These are the activations of a small network on made-up records, seen along a few directions, one row for each record.
After each row come some of the record's fields: DAGEF, ZABA, VUGE, RATAZ, PITEB.
Not every record has every field; a missing one is left out.
The largest differences between rows may come from other fields.
(in the rows, 500 means zero)
Strong random noise was added to every row along 14 fixed directions; ignore it. To show where, here is one row again and again, with new noise each time:
[335 409 603 534 549 568 568 552 461 622 383 703 500 366 610 558 628 469
 687 506 501 679 555 622 409 319 499 558 289 261 409 671 546 534 512 481
 341 347]
[592 342 566 608 502 558 401 503 445 430 495 399 365 564 476 640 323 382
 484 535 647 335 483 456 387 364 587 241 551 567 400 253 401 580 565 639
 566 497]
[403 522 490 470 558 406 508 468 604 572 503 531 518 396 530 547 479 543
 622 457 510 448 554 632 287 395 606 528 536 551 474 415 588 472 554 505
 501 483]
[508 729 442 617 564 458 544 564 575 385 556 484 560 569 441 485 440 580
 320 521 553 487 550 528 604 488 481 445 724 543 375 507 515 521 535 444
 389 697]
[622 549 451 455 305 512 567 521 259 491 424 467 616 567 455 532 560 604
 481 540 485 570 362 460 651 587 280 657 509 420 476 594 468 512 604 614
 382 388]
[461 475 457 557 338 586 539 470 508 292 426 476 473 531 608 638 510 391
 255 571 578 515 367 400 672 503 406 417 621 554 519 538 352 616 458 622
 510 536]
[474 565 492 468 448 412 577 482 447 434 582 461 597 521 415 475 423 579
 469 585 576 584 527 433 497 536 606 644 572 541 450 474 530 532 509 472
 448 562]
[825 572 367 379 433 413 549 421 302 622 445 607 492 532 689 422 608 526
 250 396 319 254 461 460 387 697 314 491 621 542 559 665 255 507 546 482
 664 398]
[591 442 643 523 488 502 519 461 498 430 483 507 370 401 369 599 536 514
 525 556 528 542 339 478 457 449 655 435 409 546 536 491 625 572 440 615
 429 572]
[554 469 615 355 579 424 546 525 624 573 482 406 374 443 457 435 502 521
 588 564 579 570 485 567 420 623 682 554 470 558 549 499 622 513 511 472
 514 628]
[369 439 453 287 636 598 476 490 581 326 399 481 410 268 607 551 486 531
 733 335 616 645 436 534 562 476 433 648 363 438 585 429 575 486 737 542
 438 359]
[401 450 390 395 413 492 543 373 362 553 542 638 596 486 694 476 522 410
 389 464 412 372 594 420 339 421 468 506 507 493 524 561 314 546 468 419
 630 408]
[469 604 491 654 488 481 447 346 579 443 562 481 569 457 325 702 540 542
 443 485 442 305 429 586 405 194 572 195 557 628 463 406 612 557 504 644
 427 601]
[274 494 519 513 445 603 661 452 489 580 582 486 492 519 360 523 382 632
 631 492 524 689 606 589 519 428 546 455 610 501 278 487 544 590 541 526
 374 547]
[452 620 531 436 684 682 524 519 552 386 516 552 354 387 357 463 529 591
 587 358 468 598 444 570 676 401 415 362 410 420 494 555 684 514 583 463
 297 683]
[236 638 348 306 448 433 465 469 553 278 481 591 636 374 606 506 444 396
 572 477 582 518 459 500 510 390 403 751 395 434 769 355 596 322 505 469
 487 524]

[487 448 634 447 605 419 519 431 658 652 536 442 495 445 410 459 611 500
 560 595 502 555 577 559 378 494 767 445 380 550 521 599 605 558 437 426
 523 589] | <DAGEF:zilub ZABA:vuk VUGE:vurid RATAZ:dov PITEB:renu>
[471 495 546 586 512 399 510 741 532 492 461 686 525 472 694 411 578 421
 390 597 478 500 493 428 434 530 559 761 566 487 495 606 547 471 298 325
 481 592] | <DAGEF:zilub ZABA:gon VUGE:vurid RATAZ:dov PITEB:renu>
[333 477 463 393 561 503 408 589 646 571 434 351 573 551 643 462 498 415
 625 521 617 493 591 607 549 503 428 570 479 448 539 427 524 425 629 423
 549 483] | <DAGEF:lub ZABA:gon VUGE:vurid RATAZ:muf PITEB:renu>
[644 565 408 590 418 415 404 480 270 574 576 558 654 636 528 515 487 503
 380 464 383 177 486 443 299 384 422 437 570 524 482 415 412 448 486 517
 580 436] | <DAGEF:lub ZABA:gon VUGE:rozet RATAZ:dov PITEB:renu>
[547 443 573 766 430 489 585 537 263 573 554 666 487 581 509 582 392 572
 449 536 497 531 522 468 307 424 600 491 617 470 222 495 407 592 425 557
 451 393] | <DAGEF:zilub ZABA:vuk VUGE:rozet RATAZ:muf PITEB:visim>
[500 597 431 465 661 545 441 451 696 358 477 396 507 516 620 488 573 452
 316 455 567 495 511 489 685 552 444 356 518 513 580 601 407 557 574 452
 548 557] | <DAGEF:zilub ZABA:gon VUGE:rozet RATAZ:dov PITEB:visim>
[634 583 306 554 530 492 429 597 365 480 446 525 630 580 704 471 490 539
 377 374 472 338 580 462 547 548 213 564 666 432 380 521 266 460 697 455
 532 301] | <DAGEF:lub ZABA:vuk VUGE:vurid RATAZ:dov PITEB:renu>
[456 380 527 550 660 750 408 713 517 282 597 554 333 379 522 439 557 567
 488 317 352 410 355 302 683 373 467 482 602 635 400 487 700 619 458 356
 393 696] | <DAGEF:zilub ZABA:vuk VUGE:vurid RATAZ:dov>
[376 361 522 558 477 591 455 694 439 536 554 493 524 584 527 417 460 414
 502 566 453 377 573 403 491 371 497 509 578 537 361 464 550 553 419 360
 485 640] | <DAGEF:zilub ZABA:gon VUGE:vurid RATAZ:muf PITEB:visim>
[494 543 406 408 426 426 515 373 511 535 533 492 596 487 497 446 536 503
 433 489 415 440 545 474 462 562 492 538 493 568 598 547 434 478 460 476
 601 473] | <DAGEF:lub ZABA:gon VUGE:vurid RATAZ:dov PITEB:visim>
[483 506 502 516 563 371 401 477 552 522 355 584 683 393 648 549 677 356
 539 579 567 501 586 561 401 381 500 584 212 304 622 613 448 425 539 474
 498 280] | <DAGEF:lub ZABA:gon VUGE:vurid RATAZ:dov PITEB:renu>
[529 390 570 526 576 563 604 501 338 714 580 678 419 552 613 345 515 499
 432 466 390 535 682 441 335 544 595 433 473 401 330 708 324 615 398 327
 561 450] | <DAGEF:lub ZABA:vuk VUGE:rozet RATAZ:dov PITEB:visim>
[327 510 540 539 584 558 594 573 596 346 483 619 341 414 576 494 310 490
 590 472 676 783 589 534 592 545 560 603 541 381 448 418 488 465 479 444
 422 516] | <DAGEF:lub ZABA:gon VUGE:vurid RATAZ:muf PITEB:renu>
[388 672 484 483 691 622 513 417 627 564 653 496 441 498 301 418 488 640
 557 334 392 480 602 644 550 365 502 225 522 530 420 498 646 505 540 405
 401 717] | <DAGEF:lub ZABA:gon VUGE:ruguk RATAZ:dov>
[561 606 481 563 563 476 433 742 426 576 465 390 602 762 578 391 395 448
 487 602 671 480 613 575 597 548 350 536 571 325 385 436 447 402 634 398
 446 559] | <DAGEF:zilub ZABA:vuk VUGE:rozet RATAZ:muf>
[503 381 516 510 646 559 297 807 552 372 351 442 469 480 749 497 548 343
 554 499 629 399 428 455 576 428 368 628 437 403 515 420 542 456 644 424
 465 477] | <DAGEF:lub ZABA:vuk VUGE:vurid RATAZ:muf PITEB:visim>
[809 363 677 517 578 516 490 762 348 506 437 479 297 606 537 338 485 439
 398 629 601 564 453 324 539 769 583 625 450 438 440 611 438 561 444 398
 512 575] | <DAGEF:lub ZABA:gon VUGE:vurid RATAZ:muf PITEB:renu>
[324 603 440 245 566 386 598 266 506 570 739 696 564 330 368 316 461 582
 640 389 322 521 652 474 281 461 709 633 367 556 683 479 650 391 350 292
 576 599] | <DAGEF:zilub ZABA:vuk VUGE:vurid RATAZ:dov PITEB:renu>
[680 591 511 473 386 345 627 276 571 467 413 499 447 442 442 602 524 514
 383 572 542 632 426 562 495 707 556 480 479 519 661 583 369 478 455 682
 562 419] | <DAGEF:lub ZABA:vuk VUGE:vurid RATAZ:dov PITEB:visim>
[674 483 553 526 420 494 446 515 280 568 492 472 480 675 405 480 410 428
 531 569 540 448 450 484 473 536 433 432 359 382 561 395 445 405 467 582
 528 448] | <DAGEF:lub ZABA:gon VUGE:rozet RATAZ:dov PITEB:visim>
[413 418 470 642 459 378 350 518 555 394 547 484 666 452 629 650 541 443
 416 547 496 254 432 395 306 272 674 570 598 681 502 352 563 552 449 506
 572 463] | <DAGEF:lub ZABA:gon VUGE:vurid RATAZ:muf PITEB:visim>
[323 543 411 706 346 478 464 688 519 403 485 511 659 557 576 605 421 508
 510 554 539 475 476 512 591 367 375 659 718 512 369 355 551 440 474 542
 394 471] | <DAGEF:lub ZABA:vuk VUGE:ruguk RATAZ:muf PITEB:visim>
[460 423 584 433 643 447 592 593 681 612 448 632 353 294 693 421 617 547
 586 444 433 596 534 570 390 622 642 665 548 530 482 657 596 532 449 358
 519 520] | <DAGEF:zilub ZABA:gon VUGE:vurid RATAZ:muf PITEB:renu>
[491 591 443 499 534 468 585 368 604 472 512 454 597 473 525 554 582 558
 384 490 502 557 565 527 581 523 501 416 581 529 464 636 410 580 583 506
 486 477] | <DAGEF:zilub ZABA:gon VUGE:mep RATAZ:dov PITEB:renu>
[763 675 471 442 721 414 393 447 497 591 491 596 394 407 403 451 525 583
 585 297 383 244 491 649 302 455 442 343 393 476 596 423 591 353 616 507
 512 508] | <DAGEF:lub ZABA:gon VUGE:ruguk RATAZ:muf PITEB:renu>
[413 439 554 633 511 475 489 531 451 316 530 764 446 385 612 550 434 380
 442 517 545 556 495 363 376 372 649 614 416 446 535 443 466 484 304 447
 501 458] | <DAGEF:lub ZABA:gon VUGE:vurid RATAZ:dov>
[515 291 589 456 334 596 530 435 321 581 549 504 403 549 414 504 480 437
 517 559 421 471 412 386 423 478 580 431 422 557 520 491 484 586 359 557
 569 527] | <DAGEF:zilub ZABA:vuk VUGE:vurid RATAZ:muf PITEB:visim>
[275 504 414 535 422 605 571 436 545 565 626 576 498 591 643 484 465 436
 311 451 371 367 611 498 480 393 468 298 764 594 417 526 383 583 380 389
 603 663] | <DAGEF:lub ZABA:vuk VUGE:vurid RATAZ:muf>
[431 506 444 657 387 583 542 426 493 285 496 606 420 507 524 643 366 438
 357 470 554 567 457 416 618 482 434 405 621 518 486 414 337 524 403 633
 523 446] | <DAGEF:lub ZABA:vuk VUGE:vurid RATAZ:dov PITEB:renu>
[589 522 492 508 467 466 546 426 501 587 462 482 490 450 429 552 574 622
 520 442 415 502 440 575 437 565 489 498 532 571 464 566 512 525 562 608
 491 411] | <DAGEF:lub ZABA:vuk VUGE:vurid RATAZ:dov PITEB:visim>
[376 498 396 383 502 705 590 266 380 225 617 495 464 514 404 445 333 434
 338 459 578 675 618 274 725 535 450 347 421 456 508 548 243 623 534 467
 535 528] | <DAGEF:zilub ZABA:gon VUGE:vurid RATAZ:dov PITEB:visim>
[462 530 395 621 428 399 494 593 348 452 495 578 608 504 501 534 266 606
 638 454 591 546 598 497 373 503 454 781 611 457 340 287 434 383 583 558
 463 257] | <DAGEF:lub ZABA:vuk VUGE:vurid RATAZ:dov PITEB:renu>
[387 534 414 587 421 558 537 504 656 324 398 573 399 389 652 671 508 561
 451 374 489 573 293 553 607 535 380 559 693 601 532 478 513 514 468 678
 482 435] | <DAGEF:zilub ZABA:vuk VUGE:rozet RATAZ:muf PITEB:visim>
[496 552 535 580 515 496 518 466 596 519 506 468 463 520 385 575 454 504
 540 522 539 523 522 608 504 439 544 343 509 506 480 430 545 470 488 580
 452 558] | <DAGEF:lub ZABA:vuk VUGE:mep RATAZ:dov PITEB:renu>
[435 355 558 566 330 578 456 391 472 512 426 475 534 490 522 690 652 359
 463 601 478 422 374 505 487 289 495 293 359 484 554 543 481 596 439 660
 497 441] | <DAGEF:lub ZABA:vuk VUGE:fisu RATAZ:muf>

Which values does each new row have?
[385 552 459 468 580 554 504 441 558 503 560 411 600 525 406 457 500 544
 515 487 532 565 654 510 595 452 500 437 470 486 421 547 488 546 604 429
 452 525] | <DAGEF:lub ZABA:gon VUGE:vurid RATAZ:dov PITEB:renu>
[457 490 573 619 586 557 488 486 448 355 631 478 448 545 329 492 290 541
 555 517 642 653 566 404 541 455 666 442 431 458 395 358 518 536 463 507
 438 527] | <DAGEF:lub ZABA:vuk VUGE:rozet RATAZ:dov PITEB:visim>
[454 323 519 425 286 702 558 651 364 517 502 366 374 632 453 428 427 539
 531 532 475 575 379 376 715 671 346 596 645 574 400 491 503 576 467 542
 485 598] | <DAGEF:lub ZABA:gon VUGE:vurid RATAZ:muf PITEB:renu>
[523 647 515 579 675 457 494 429 730 407 529 512 471 402 467 555 604 561
 368 453 481 474 489 559 516 443 625 348 559 590 514 587 573 553 499 465
 454 641] | <DAGEF:lub ZABA:gon VUGE:vurid RATAZ:muf PITEB:renu>
[282 561 462 552 584 525 490 535 617 529 515 605 593 494 694 492 614 442
 417 478 460 461 572 561 463 345 511 466 523 457 483 611 525 522 441 357
 484 572] | <DAGEF:lub ZABA:vuk VUGE:rozet RATAZ:muf PITEB:renu>
[619 685 379 433 587 447 437 430 625 383 480 344 482 507 401 515 397 556
 471 408 579 412 499 584 578 579 406 408 586 570 578 359 484 418 698 583
 529 545] | <DAGEF:lub ZABA:vuk VUGE:vurid RATAZ:muf PITEB:visim>
[621 529 518 477 589 424 483 457 613 473 405 503 436 420 563 534 543 474
 471 484 564 525 502 552 465 588 540 488 445 477 591 541 434 477 545 538
 547 422] | <DAGEF:lub ZABA:gon VUGE:vurid RATAZ:dov PITEB:renu>
[229 604 414 431 486 612 638 358 548 545 599 652 435 544 447 371 330 409
 454 448 461 612 741 560 526 492 450 337 514 431 509 532 368 464 363 399
 561 641] | <DAGEF:zilub ZABA:vuk VUGE:vurid RATAZ:dov PITEB:visim>
[657 389 515 457 661 571 396 587 467 493 443 573 389 350 663 486 684 529
 486 321 353 313 390 428 412 464 453 504 464 541 497 599 525 568 584 440
 525 429] | <DAGEF:lub ZABA:vuk VUGE:vurid RATAZ:dov PITEB:renu>
[662 504 467 561 438 594 587 605 302 538 495 641 352 569 552 412 430 563
 389 403 398 470 477 434 564 651 327 487 679 484 359 551 364 524 456 483
 500 504] | <DAGEF:zilub ZABA:vuk VUGE:ruguk RATAZ:muf PITEB:renu>
[664 533 508 486 614 572 569 567 372 436 579 635 248 468 384 362 290 604
 539 337 466 554 540 425 505 659 498 520 564 506 429 409 484 451 488 444
 487 558] | <DAGEF:lub ZABA:gon VUGE:vurid RATAZ:dov PITEB:renu>
[553 575 432 439 646 480 388 488 516 517 613 443 551 605 521 341 465 418
 382 469 474 297 646 445 485 495 497 368 499 522 549 456 433 459 520 315
 629 615] | <DAGEF:lub ZABA:vuk VUGE:vurid RATAZ:dov PITEB:visim>
[662 646 529 570 712 501 437 628 463 389 442 639 488 434 503 429 631 511
 404 453 474 489 484 465 562 481 422 529 362 350 511 670 544 465 533 390
 367 541] | <DAGEF:lub ZABA:gon VUGE:vurid RATAZ:dov PITEB:renu>
[517 396 518 455 511 645 508 504 479 560 574 312 428 576 418 472 498 649
 530 424 456 490 455 460 567 561 515 403 616 635 361 510 532 644 583 532
 500 545] | <DAGEF:lub ZABA:gon VUGE:rozet RATAZ:dov PITEB:renu>
[499 571 466 632 542 506 449 658 459 474 448 580 531 555 575 497 456 466
 491 490 549 478 540 545 526 448 376 541 535 387 422 464 474 420 544 466
 427 471] | <DAGEF:lub ZABA:gon VUGE:vurid RATAZ:muf>
[529 507 465 332 503 575 515 418 601 517 491 384 403 516 417 413 500 448
 474 475 463 484 517 517 640 623 421 355 479 563 620 528 477 499 508 502
 585 624] | <DAGEF:zilub ZABA:vuk VUGE:vurid RATAZ:dov PITEB:visim>
[645 475 500 599 651 521 418 583 431 502 470 559 498 419 595 553 621 641
 542 334 413 388 420 482 436 438 443 519 508 494 376 547 542 549 632 519
 439 328] | <DAGEF:lub ZABA:gon VUGE:rozet RATAZ:dov PITEB:renu>
